A small network was shown many inputs. Here are its activations along a few directions, one row for each input.
Each table varies a few parts of the input and shows all the possible inputs, shuffled.
Descriptions start from the smaller parts, as in this example, which fits no table here: one of 8 places around a ring, together with either a single point or one of 11 places along a line or (one of 3 separate values, together with one of 6 places along a line).
Shared parts are said once, and a part with two or three values counts as separate values.

Other details of the inputs shift rows strongly along two fixed directions, in all tables alike. That doesn't count.

Table:
r1: [15  3  4  9 -3 -6 -4  8 -4 10 -6 -2  2]
r2: [-9 -6 -2 -4 13  3  8  1  3 -5  5  7 -2]
r3: [  7   5   2  10  -1 -10  -6   9   1  15   1   2  -4]
r4: [ 10   4  -4  12  -1 -11  -6   4  -6  11   3   1  -3]
r5: [-1 -6  4 -8  9 10  5  2  6 -7  0  1  4]
r6: [ 10   8   2   6  -3 -10  -9   1  -1  12   3  -2  -7]
r7: [ 10   4  -1   4  -1 -13  -2   4  -3  14   7  -6  -2]
r8: [ -1  -1   2  -4   9   7   2  -5   4 -14  -3   5   4]
r9: [ -4  -1  -1  -7  11   2  10   1   2 -11   2   1   2]
r10: [-18 -10  -1   9 -59 -11   2  -1 -13   6  -5 -14   6]
r11: [-5  5  3 -4 10  9  2 -5  5 -9 -3  3 -1]
r12: [ -1   1   5  -4   9   7   5  -3   3 -13  -2   2   1]
r13: [ 13   0   1   7  -2 -10  -3  10  -1  11   3  -9   0]
r14: [16  6  7  6 -4 -7 -6  3 -1  7 -1 -8  0]
r15: [11 -1 -4  7 -1 -9 -6  5 -7 15  3 -3 -4]
r16: [-7 -1 -2 -7 13  1  9 -2  1 -6  6  5 -1]
r17: [  9   7   1  12   0 -14  -2   1  -4  10   4  -2  -6]
r18: [11  5  4  6 -3 -3 -7  7  3 16 -2 -6  1]
r19: [-8  2 -1 -8 11  4  5 -2  4 -5  2  8 -2]
r20: [ -6   0  -2 -12  10   6   3  -3   4  -4   5   5  -2]
r21: [-3  0 -3 -7  8 15 -3 -5  3 -7 -2  3  2]
r22: [  9   5  -2  12  -1 -15  -5   0  -3   9   4   0  -3]
r23: [-37 -16   0 -10 -47   1  17  -7  -5 -10  -3 -11   8]
r24: [  9   9   0  11  -2 -12 -10   0  -1  10   0   3  -3]
r25: [ 11   5   1   8  -1 -12  -4   0  -4  11   7  -6  -6]
r26: [ 8  5 -1  9 -2 -8 -8  6 -4 15 -3  3 -5]
r27: [-4  2 -2 -4  9 13 -1 -4  3 -8 -4  6  2]
r28: [-5 -1 -4 -8 10  6 -2 -8  4 -8  3  7 -2]
r29: [-19  -8   4   8 -56 -14   5  -3 -10   5  -3 -18   3]
r30: [-3 -4  4 -5 10  8  7  3  6 -8 -2  4  4]
r31: [  1  -4   0  -8   7  13   0  -3   1 -12  -1   3   4]
r32: [-7 -5 -1 -8 11  8  2  0  6 -3  4  7 -3]
r33: [ -2   0   4  -8   9   6   8   0   4 -10  -1   2   5]
r34: [-3 -3 -2 -9  9 15  0 -2  3 -4 -5  3  1]
r35: [17  5  4  7 -4 -7 -9  1 -1  7 -1 -6  3]
r36: [ -3  -1   0  -4  11   2   7  -2   2 -14   1   1  -2]
r37: [ -4   2   1 -11   9  11   2  -3   6  -4   0   0   3]
r38: [  9   1  -3  11   0 -11  -4   6  -7  14   1   0  -4]
r39: [-3  2  2 -8  9 11  0 -7  5 -8 -1  0 -1]
r40: [  9   8  -2  11  -3  -8 -10   4  -4  11   0   4  -3]
r41: [ 11  11   2  11  -3  -7 -10   0   1   9  -5  -3   1]
r42: [  0  -2   3 -12   9   8   6  -1   4  -9   1  -1   5]
r43: [-1 -8 -5 -9 10  8  5  1 -1 -9  0  0  0]
r44: [11  7  1  9 -2 -3 -8  6 -2 14 -7 -2  0]
r45: [-4 -6 -7 -7 10  8  2 -5 -1 -8  6  6 -2]
r46: [-3  1 -1 -7  9 11 -3 -8  6 -8 -2  2  2]
r47: [ 13   5  -2  12  -3 -10  -5   7  -5   5   0  -3   0]
r48: [ -3  -6  -4  -5  11   6   7   2  -1 -10  -2   3   0]
r49: [-5 -5 -5 -9 10 10 -1 -2  1 -3  0  8 -4]
r50: [-7  3  1 -4 11  4  2 -5  3 -8  1  8 -6]
r51: [17  1  3  6 -4 -4 -7  7 -4 11 -4 -5  2]
r52: [-7 -8 -3 -7 13  5  6  0  3 -4  7  4 -2]
r53: [-5  4  2 -8 10  8  4 -2  6 -5 -3  3  3]
r54: [ 9  7  4 10 -2 -5 -5  8  3 14 -4 -3  1]
r55: [-39 -18  -3  -5 -47   0  12 -16  -6  -9  -1  -4   4]
r56: [-5 -6 -1 -4 11  4  9  4  4 -9  1  2  1]
r57: [ 15   3  -2   8  -3 -12  -7   2  -2   6   2  -8   0]
r58: [ 11   6  -3   7  -4  -6 -12   3  -4  13   2   1  -3]
r59: [-37 -15  -1  -2 -47  -1  14 -11  -5 -15  -6  -5   7]
r60: [ -1  -2   1  -4   8  11   2  -2   1 -13  -3   6   4]
Each input here is: one of 2 separate values, together with one of 5 places around a ring, together with one of 6 places around a ring.
- Changing only the place on the ring of 5 turns r41 into r22. The same change can be made to r11. Which row results? => r17
- Changing only the place on the ring of 5 turns r58 into r10. The same change can be made to r6. Which row results? => r29
- Which other rows does r57 become when the choice among 2 separate values takes its other values? List them by row number. => r59

Table:
r61: [ 7  7  1  3  2 -2 -5  2 -1  7 -2  0  0]
r62: [ 9  2  2  4  3 -7  0  4  0  3  3 -4  1]
r63: [10  0 -2  2  2 -2 -5  3 -2  7  2 -3 -1]
r64: [ 9  2  0  4  1 -1 -8  1  1  7 -1  1  0]
r65: [-6 -3 -2 -4  1  8  0 -3  1 -7 -3  5  2]
r66: [-11  -4  -5  -4   4  -1   4  -4  -1  -5   6   7  -5]
r67: [-6 -7  0 -7  2  7  5  0  2 -4  1  1  2]
r68: [-16  -5   3  11 -51 -12  -1  -5  -7   6  -5 -10   5]
r69: [ 7  5  3  5  3 -4 -1  4  1  4 -2 -1 -1]
r70: [-7 -1  0 -7  1  8  1 -4  3 -4 -1  2  0]
r71: [-6 -5 -4 -6  2  7  3 -1 -1 -7 -1  1  1]
r72: [-7 -1  2 -4  2  4  6 -3  4 -8  0  1  2]
r73: [ 9  1  0  3  3 -4 -1  6 -1  6  0 -1  1]
r74: [ 6  3  3  3  3 -2 -3  5  2  8  0 -1  0]
r75: [ 7  7  2  3  2 -3 -4  0 -1  4 -1 -2 -2]
r76: [  3   2  -4   6   5 -10  -2   2  -2   9   6   3  -6]
r77: [10  2 -1  4  3 -4 -3  3 -3  3  0 -3 -2]
r78: [ 9  2  2  4  3 -5  0  5 -1  4  0 -2  0]
r79: [-7  1  1 -6  2  4  3 -6  3 -8  1  1  1]
r80: [-6 -2  0 -3  1  7  1 -5  1 -9 -3  4  1]
r81: [-8 -2  1 -5  3  7  5  0  3 -5 -3  3  2]
r82: [ -5  -4  -2  -6   2   4   4  -4   0 -10   2  -1   1]
- What is each input in this table made of? => either one of 2 separate values or (one of 4 places along a line, together with one of 5 places around a ring)
- What sort of input is r72? => one of 4 places along a line, together with one of 5 places around a ring
- Start at r68 and move only the place on the line of 4, one step at a time. The first step leads to r80. Which rows follow, in order? => r65, r64
